A small network was shown many inputs. Here are its activations along a few directions, one row for each input.
In each table, some parts of the input vary, and every possible input appears once, in random order.
A made-up example of a description, with smaller parts first: ring(8) and (point or ring(11) or (values(3) and line(4))).
Shared parts are said once, and a part with two or three values counts as separate values.

Other details of the inputs shift rows strongly along two fixed directions, in all tables alike. That doesn't count.

Rows:
r1: [ 26  -3   9  16 -10  30 -11 -12 -23  23   4]
r2: [ 37  -5  15  34 -24  23 -27  10 -12  23  -2]
r3: [ 32  -2  11  26  -8  21 -39  18 -22  41 -10]
r4: [ -6  -2  -9  -3 -10   7  18 -31 -20  -5   7]
r5: [ 28  12  -7  10 -13  30   6  -2 -21  -7  -3]
r6: [ -8   4  26 -12  38 -30 -13  16  14  35   5]
r7: [-23   4   1 -23  24 -32   4  22  14   3  -7]
r8: [ 32  -9  13  33 -24  31 -23  -6  -7  27  -2]
r9: [ 20  -4   9  32 -14  23 -34  -9 -26  47  -6]
r10: [-30  -1  10 -19  14 -31   5 -19  16  -4   4]
r11: [-25 -15 -36 -12 -17  10  42 -32 -11 -50   4]
r12: [-12   9  11 -23  32 -32   4  15  14  11  -1]
r13: [ 13  12 -16  -3 -13  12   9  -8   0 -36   2]
r14: [-28  -7  11 -15  16 -36   1  -3  30  11   3]
r15: [ 27  -5  -3  31 -17  27 -19   8 -20  11  -4]
r16: [-30   1  -1 -20  27 -34  11  22  24  -8  -1]
r17: [ 34  10   9  39  -9  35 -35  24 -11  28  -3]
r18: [ 24  -2   1  23 -27  21  -1   4 -11  -8  -5]
r19: [ 24  -4  20  42 -23  18 -28 -11 -11  39  -4]
r20: [ 36  11  -5  38 -11  36 -33  18  -6  20  -2]
r21: [-15  -2  22 -16  20 -22 -10  -2  21  11   4]
r22: [-19   0  22 -12  38 -37 -19  28  18  40  -3]
r23: [-17  16  -6 -22  28 -27  -7  27  26  10  -6]
r24: [  1   6 -26  -5 -22   9  26  -2   7 -48   6]
r25: [-10 -10 -13  -4  -7   8   5 -15 -13  -1  -1]
r26: [-10 -13 -30  -3 -16  16  42 -17 -15 -50  -1]
r27: [-33  -4   3  -7  20 -32   3  -4  17  15   3]
r28: [ -9  16  30 -13  31 -34 -25  29  32  21   2]
r29: [ 25  -3   7  23 -11  29 -22 -17 -26  28   7]
r30: [ -5 -13 -22  -6 -26  11  41 -20  -6 -51   1]
r31: [-22   8  10 -19  15 -32   4  27  32  -5   3]
r32: [-14  15  16 -15  33 -29 -22  38  23  32  -6]
r33: [-15   4   7 -27  27 -32   8  11  11   7   4]
r34: [-14 -13 -31 -17 -21  18  39 -24 -19 -40  -2]
r35: [ -5  23   3 -21  35 -29   1  16  25  11  -1]
r36: [ 32  -3  10  21 -20  23 -20  -4 -17   2   1]
r37: [  2  -6  -4  -5  -8   7  13 -17  -6 -31   2]
r38: [-22 -14 -33 -13 -16  12  47 -25  -8 -52   2]
r39: [-15 -10 -18 -19 -14   8  27 -40  -6 -46   6]
r40: [ -5  -1 -15 -15 -16   5  31 -15  -7 -56   1]
Description of these inputs: ring(5) and line(8).
The inputs of r10 and r36 match in every part but the line(8) part. If r9 is changed in the same way as r10 into r36, which row does it become?
Answer: r3
The inputs of r26 and r38 match in every part but the line(8) part. If r22 is changed in the same way as r26 into r38, which row does it become?
Answer: r34
A walk changes only the line(8) part. It starts at r24 and steps to r31. List the rest of the walk in order.
Answer: r18, r2, r30, r8, r14, r19

Rows:
r41: [-10  -5   7  -8   9 -13   1  -7   2   9   2]
r42: [ 15  -5   8  16 -11  16 -12 -13 -14  14   0]
r43: [-1  6  1 -9 10 -9  0 14  7 -2  0]
r44: [ -2   7   3  -5   8 -10  -1  13  12  -5   1]
r45: [-10  -3   5  -4   6 -11  -1   1   8   3   0]
r46: [ -5   1   2  -6   7 -11   2  10   7   2  -1]
r47: [ -6   3   4  -3   5 -12   0   9  11  -1   1]
r48: [-1  7  2 -5  9 -9 -1 12 14 -5  1]
r49: [ -2  -3 -29  -7 -22  20  35 -16 -17 -43  -1]
r50: [ -2  -1 -31  -7 -21  19  34 -16 -18 -42  -2]
r51: [-10  -2   5  -3   4 -12  -2   1   9   2   2]
r52: [ -3   8  -1 -10  11  -7   0  13   6   0  -1]
r53: [ -3   9  -3 -10  12  -8  -1  12   5   1  -2]
r54: [ 22  -3   6  24 -10  25 -18 -12 -23  26  -1]
r55: [-10  -5   3  -5   7 -11   0   2   5   5   0]
r56: [ 22  -4   3  25 -13  27 -19  -2 -19  21  -3]
r57: [ 22  -4  11  24 -16  22 -21 -12 -16  19   1]
r58: [-12  -4   5  -8  11 -11   2  -7   1  10   3]
r59: [ -9  -2   8  -6   6 -12  -2  -9   9   5   4]
r60: [-12  -2  -1  -5  10 -10   0   1   3   7   0]
r61: [ 22  -2   9  26 -13  20 -24  -1  -7  20  -1]
r62: [ -5   2   3  -5   6 -11   1   9  10   0  -1]
r63: [ -5   3   3  -3   5 -10   0   8  14  -1   1]
r64: [  5   1 -23  -5 -20  19  28 -10 -12 -45  -1]
The inputs of r54 and r58 match in every part but one. If r60 is changed in the same way as r54 into r58, which row does it become?
Answer: r56
Describe the family of inputs behind these rows.
Answer: line(4) and line(6)
A walk changes only the line(4) part. It starts at r64 and steps to r62. List the rest of the walk in order.
Answer: r45, r42
A walk changes only the line(6) part. It starts at r53 and steps to r52. List the rest of the walk in order.
Answer: r43, r64, r44, r48
